Each row below is a small network's average activation on inputs in which a field has the value named, seen along a few directions.
Values that are neighbours, or in one group, have similar rows; names and order tell nothing.
(in the rows, 500 means zero)
Strong random noise was added to every row along 2 fixed directions; ignore it. To show where, here is one row again and again, with new noise each time:
[496 563 557 611 528 501 496 542 514 470 394 569 448 543 640 559 461 450]
[474 550 520 591 534 447 506 531 492 513 419 550 476 545 643 592 428 503]
[623 717 666 781 648 607 524 637 672 300 212 579 447 671 586 369 588 255]
[385 520 331 528 613 160 577 497 419 712 508 439 644 602 643 724 269 752]


Values of SOTEV:
ridud: [428 388 371 366 389 555 453 435 474 384 761 430 615 366 415 497 472 614]
ziko: [428 550 241 543 743  92 626 488 575 802 428 397 798 735 506 728 290 779]
nudu: [663 541 618 475 621 556 583 598 494 468 431 446 386 453 285 296 678 408]
zuge: [511 605 429 572 548 439 546 505 609 443 459 486 644 631 584 528 464 504]
kevum: [467 668 368 710 710 127 651 555 534 648 216 395 716 738 465 516 449 627]
sefu: [554 475 389 420 585 230 639 553 415 625 678 321 607 598 275 440 452 705]
miv: [562 868 354 759 958 282 685 573 781 346 361 238 918 946 461 253 444 429]
vafu: [402 458 366 390 435 545 369 420 531 453 780 474 571 584 541 456 401 671]
fufu: [577 484 516 480 592 336 549 510 476 700 363 377 597 405 317 400 517 491]
vima: [503 433 442 292 541 476 544 483 563 509 667 410 554 596 321 425 549 592]
kod: [468 453 319 544 603 191 603 506 347 812 413 422 636 499 448 645 429 710]
The values of SOTEV form a ring.
Going along SOTEV from vafu by way of its neighbour ridud, in what order are nudu, zuge, sefu, fufu met?
Answer: sefu, nudu, fufu, zuge
List every value one step from kevum, in the order listed.
Answer: ziko, kod

Values of BUGU:
vik: [438 350 440 468 386 796 294 428 415 433 579 533 516 443 575 550 506 550]
luba: [658 636 524 629 860 296 680 510 628 573 309 330 640 648 305 334 557 483]
zoz: [470 568 508 493 392 552 442 473 631 380 533 613 459 372 691 563 451 385]
taton: [479 468 377 477 588 270 620 457 301 699 569 336 621 410 342 485 450 697]
pur: [603 497 647 528 435 615 500 597 455 536 286 602 317 454 533 541 607 336]
soze: [387 397 564 440 252 583 399 445 386 541 463 656 358 268 621 666 566 423]
nukal: [610 627 629 469 631 701 442 544 723 271 521 446 463 675 472 267 570 307]
gakod: [545 504 419 456 583 386 694 572 484 456 646 443 536 554 322 420 544 624]
kem: [561 497 574 470 505 462 508 489 586 440 685 413 581 630 330 334 460 538]
bima: [524 471 409 524 575 219 562 565 423 735 320 357 660 544 391 549 421 627]
daso: [385 576 563 549 419 572 464 505 556 462 460 634 471 489 585 592 482 392]
didor: [454 506 302 476 454 470 514 495 458 425 592 458 512 595 693 499 419 552]
dakug: [509 600 580 719 637 548 463 531 630 433 337 626 467 633 564 514 549 465]
The values of BUGU form a ring.
Going along BUGU from kem by way of its neighbour gakod, in what order are luba, zoz, taton, dakug met?
Answer: taton, luba, dakug, zoz
List every value one step from pur, in the order listed.
Answer: soze, bima
